Each row below holds a small network's activations on one input, seen along a few directions.
Each table varies a few parts of the input and shows all the possible inputs, shuffled.
A made-up example of a description, with smaller parts first: one of 2 separate values, together with either a single point or one of 11 places along a line or (one of 4 places along a line, together with one of 8 places around a ring).
Shared parts are said once, and a part with two or three values counts as separate values.
In the rows, 128 means zero.

Other details of the inputs vary at random and push rows far along two fixed directions, the same in every table; ignore that.

A family of inputs:
r1: [139 148 130 110 126  69 111  98 123 130 111 112 133  96 109]
r2: [123 131 119 134 153 167 165 151 137 131 125 130 130 157 144]
r3: [112  99 116 146 136 225 126 154 115 135 147 123 123 148 153]
r4: [118 113 129 129 107 142  84 112 102 118 142 133 117 115 113]
r5: [101  94 133 135 109 176 109 126 101 126 139 127 105 130 117]
r6: [143 163 128 115 154  74 165 120 147 135  99 119 140 128 124]
r7: [148 107 133 140 109 110 144 161 173 130 157 144 142 147 161]
r8: [116 116 134 121  99 114  78 104 100 118 139 130 114 108 100]
r9: [100 102 136 147  76 177  39 119  78  85 176 185 104 134 102]
r10: [140 164 138 109 134  45 137 101 135 123 102 127 130 111 103]
r11: [147 165 122 126 158 103 157 129 146 133 108 128 148 132 138]
r12: [130 143 133 122 142 106 162 124 137 131 107 126 128 132 122]
r13: [130 122 115 140 156 193 157 155 136 146 119 106 138 135 161]
r14: [115 111 122 131 141 173 146 141 125 141 126 108 122 139 139]
r15: [130 145 124 126 142 124 142 128 131 124 123 137 134 140 131]
r16: [150 101 123 141 136 147 183 180 189 163 139 103 151 139 186]
r17: [144 161 131 116 129  64 116 104 130 116 117 140 136 113 108]
r18: [116 117 138 117  97  98  83  96  99 119 129 128 110 100  91]
Description of these inputs: one of 2 separate values, together with either a single point or one of 8 places along a line.
Q: A walk changes only the place on the line of 8. It starts at r5 and steps to r18. List the rest of the walk in order.
A: r14, r8, r1, r4, r3, r13

A family of inputs:
r19: [144 148 130 121 143  85 162 130 154 135 111 122 139 129 133]
r20: [144 145 129 125 134  86 136 123 144 126 123 131 139 126 128]
r21: [123 129 127 128 134 138 141 131 127 129 123 126 125 134 126]
r22: [140 125 135 125 111  92 115 116 136 129 126 125 131 103 124]
r23: [ 97  94 129 140 113 200 117 141 105 118 151 144 107 152 125]
r24: [131 134 116 134 159 166 163 145 140 141 120 117 139 145 152]
r25: [139 131 124 121 138 112 143 132 144 143 121 104 138 120 138]
r26: [129 136 137 119 120  90 128 115 128 124 121 131 124 120 111]
r27: [147 153 119 132 169 132 182 150 160 144 103 112 150 135 156]
r28: [132 146 126 117 141 103 135 112 123 132 108 117 130 118 119]
r29: [140 141 134 125 118  87 107 114 132 118 133 141 134 121 119]
r30: [142 139 123 132 160 133 184 153 160 143 116 117 143 150 156]
r31: [143 139 140 115 113  64 108 103 133 132 114 117 132  89 113]
r32: [114 112 118 149 146 225 148 165 125 133 139 132 128 159 156]
r33: [135 142 122 123 144 122 141 125 134 132 116 122 134 128 130]
r34: [122 124 134 124 110 115 106 118 117 115 136 142 117 125 110]
r35: [136 126 130 119 112  88 110 120 133 129 134 123 131 110 122]
r36: [113 110 134 122  95 122  71 109  99 119 145 128 113 109 104]
r37: [127 130 123 129 130 133 128 129 128 124 132 135 128 134 131]
r38: [137 143 126 125 135 110 130 122 134 127 125 130 137 126 130]
r39: [134 138 131 133 120 116 118 131 133 118 133 143 133 126 130]
r40: [124 137 127 129 126 132 104 118 109 121 124 133 125 116 115]
r41: [132 146 130 117 129  92 111 103 113 124 114 125 127 111 108]
r42: [133 112 137 134 100 112 110 129 135 127 141 135 130 117 131]
r43: [120 130 122 128 158 157 177 141 134 143 107 108 128 142 140]
r44: [144 128 126 124 123  89 136 135 152 137 131 118 140 121 138]
r45: [101  94 138 137  88 159  88 131 103 107 165 162 104 145 115]
r46: [116 124 133 123 111 118  96 105  99 114 129 135 112 118  98]
r47: [101  82 132 144  95 194  80 127  94 117 158 136 103 126 120]
r48: [131 135 119 129 159 153 171 144 141 141 115 114 135 144 147]
r49: [112 108 130 133 109 161 102 131 110 113 151 149 114 141 123]
r50: [114 116 114 140 151 209 147 149 120 137 131 123 127 154 152]
Q: Changing only one part turns r43 into r26. The same change can be made to r50. Which row results?
A: r38
Q: What is each input in this table made of?
A: one of 4 places along a line, together with either one of 2 separate values or one of 6 places along a line
Q: Which other rows agree with r21 in the place on the line of 4? List them by row number.
A: r23, r24, r25, r31, r32, r33, r48

A family of inputs:
r51: [121 136 132 125 111 116  80 100  96 110 131 142 118 110  99]
r52: [141 133 133 127 121  90 132 131 149 126 135 138 136 132 133]
r53: [129 135 132 115 134  97 141 120 131 136 112 112 125 117 117]
r54: [114 133 120 133 156 182 146 129 109 134 112 117 124 137 130]
r55: [135 131 133 129 117 103 123 130 140 120 140 144 131 133 129]
r56: [130 148 123 118 162 123 174 128 137 140 100 106 132 134 131]
r57: [130 115 125 131 137 153 150 143 140 148 122 103 132 124 149]
r58: [134 123 134 131  96 104  73 117 120 108 153 152 127 116 116]
r59: [152 155 127 126 136  85 129 128 148 129 120 128 147 117 135]
r60: [129  97 127 143 132 168 173 169 163 143 144 124 131 157 167]
r61: [143 112 126 139 133 143 159 159 164 146 132 113 142 132 164]
r62: [125 118 129 124 148 140 173 141 141 150 110  98 124 132 139]
r63: [132 154 132 106 129  59 122  95 121 125 105 120 127 106  98]
r64: [114 119 136 117 101 106  90 104 102 115 135 135 110 114  96]
r65: [120 119 129 140 107 156  88 133 112 109 152 156 122 133 125]
r66: [134 120 133 130 110 107 125 135 145 124 145 141 131 133 133]
r67: [149 159 121 122 152 100 150 129 147 138 107 116 148 119 139]
r68: [153 152 128 118 132  67 131 117 147 137 113 114 145 104 130]
r69: [110 116 122 131 126 176 105 121  99 125 136 126 117 131 123]
r70: [119 129 116 132 156 181 148 137 120 141 117 109 129 138 142]
r71: [127 131 120 137 152 172 154 144 133 135 120 125 135 141 146]
r72: [147 151 128 114 147  70 164 120 154 143 101 108 141 117 128]
r73: [150 168 121 116 158  80 149 113 141 140  95 107 148 109 128]
r74: [111 134 130 124 136 143 132 114 105 121 115 132 116 133 108]
r75: [117 119 133 125 109 124  98 114 108 111 142 145 113 129 107]
r76: [150 160 126 128 153 103 154 134 151 134 108 123 147 124 141]
r77: [122 111 127 133 106 146  89 124 113 117 150 143 123 125 125]
r78: [144 159 132 117 133  61 137 112 140 126 111 130 138 116 115]
r79: [120 124 141 130  94 107  85 116 112 101 151 165 116 128 104]
r80: [155 138 130 126 126  80 135 133 160 139 124 117 147 112 144]
r81: [115 126 130 129 124 145 119 122 110 115 133 142 115 138 114]
r82: [141 154 120 114 160 102 162 119 141 149  94  94 143 110 133]
r83: [114 126 140 126  98 110  87 104 100 102 139 160 111 123  95]
r84: [147 133 127 130 129 110 135 141 154 135 132 125 144 123 146]
r85: [133 132 122 127 141 135 135 129 130 136 120 116 134 123 135]
r86: [119 101 135 129 109 135 122 132 125 130 139 126 116 129 125]
r87: [108 117 119 140 154 209 168 155 122 132 127 130 122 166 146]
r88: [106 121 116 139 155 219 148 142 108 135 121 117 121 149 142]
r89: [116 137 128 124 144 140 144 120 113 127 111 122 119 135 115]
r90: [146 132 134 120 121  76 129 119 147 140 117 112 138  99 128]
r91: [137 122 119 141 139 156 150 155 153 137 136 126 142 143 161]
r92: [148 152 130 116 141  70 156 122 154 136 109 119 142 122 131]
r93: [116 128 125 134 133 163 117 122 106 122 127 134 121 131 121]
r94: [109 122 124 130 135 171 133 132 109 123 129 132 117 146 123]
r95: [118 114 136 122 109 123  97 107 106 129 127 115 114 102 109]
r96: [119 113 129 133 115 147 115 132 122 116 148 146 120 143 127]
r97: [116 115 125 132 113 158  90 120 102 117 145 139 118 127 120]
r98: [121 125 130 136 126 147 135 140 130 118 139 151 125 148 131]
r99: [134 159 121 119 155 111 139 112 122 136 100 108 136 115 121]
r100: [123 109 127 135 120 151 134 144 136 128 146 136 125 145 140]
r101: [118 109 136 125  98 117  97 119 115 118 145 138 114 123 111]
r102: [117 126 138 125  99 109  89 107 104 104 141 157 113 123  99]
r103: [119 108 130 131 104 141  90 123 109 123 145 131 119 118 121]
r104: [121  99 141 128  89 111 100 122 124 120 149 141 115 120 115]
r105: [143 127 139 126 108  70 124 128 151 129 136 134 135 121 128]
r106: [115 110 127 131 118 153 117 130 117 121 143 138 117 142 125]
r107: [137 145 127 116 145  96 141 113 131 145 100  97 135 104 125]
r108: [122 114 120 147 144 193 165 172 144 131 144 139 131 173 162]
r109: [123 130 131 130 112 130  90 116 107 113 137 145 122 119 113]
r110: [130 123 118 133 147 161 150 146 138 144 124 111 136 134 149]
r111: [120 124 118 136 155 182 168 153 133 136 125 124 128 159 148]
r112: [124 108 134 131 106 126 116 133 129 124 146 136 121 133 127]
r113: [140 137 124 128 139 124 132 132 136 132 124 122 138 125 137]
r114: [118  96 129 140  99 162  90 137 115 122 157 139 119 128 131]
Q: What is each input in this table made of?
A: one of 2 separate values, together with one of 4 places along a line, together with one of 8 places along a line
Q: Changing only the choice among 2 separate values turns r68 into r100. The same change can be made to r51. Which row results?
A: r81
Q: Changing only the choice among 2 separate values turns r77 into r92. The same change can be made to r54. Which row results?
A: r74
Q: Change only the place on the line of 4 in r114. List by row number the other rows that result.
A: r80, r103, r107
Q: Change only the place on the line of 4 in r83. List by row number the other rows that result.
A: r74, r87, r98
